Read these off the matrix that follows. Rows and columns are numbered from 0.
1) Report the entry at row 0, column 1.
2) Report the entry at row 0, column 2.
3) Report the entry directly above 150.
4) Report the entry directly below 123.
5) Report the entry directly above 148.
6) Report the entry in the top-right corner.
7) Report the entry directly below 143.
8) Report the bottom-right entry.
[[129 128 127 129 128 131]
 [148 132 134 140 133 117]
 [137 123 118 134 121 126]
 [150 131 131 142 130 115]
 [115 135 141 120 137 142]
 [143 138 145 137 140 121]
 [141 139 146 136 141 122]
 [135 130 131 133 131 127]
 [138 138 145 134 140 125]]
1) 128
2) 127
3) 137
4) 131
5) 129
6) 131
7) 141
8) 125

data =
[[154 150 142 134 127 127 133 137 141 129 123 142 118]
 [135 143 133 130 144 139 129 129 121 130 142 123 141]
 [119 127 124 117 114 119 125 116 122 132 132 129 118]
 [120 141 147 131 120 136 126 117 111 104 118 135 139]
 [120 131 135 119 118 122 124 118 129 126 111 133 118]]
Counting starts at 0.
The entry in row 0 and column 2 is 142
Report the entry at row 0, column 1.
Answer: 150
Report the entry at the centre.
Answer: 125
The entry at row 1, column 0: 135
Report the entry in row 2 and column 0.
Answer: 119
The entry in row 0 and column 0: 154
Report the entry in the bottom-left corner.
Answer: 120
Report the entry directly above the smallest entry.
Answer: 132
The top-right entry: 118
The entry directly below the smallest entry -> 126
Report the entry directly above 116.
Answer: 129
Report the bottom-right entry.
Answer: 118
The entry directly below the centre entry -> 126
Report the entry directly above 114.
Answer: 144
The smallest entry -> 104
Report the entry just left of the centre entry.
Answer: 119
Report the entry in row 1 and column 1.
Answer: 143
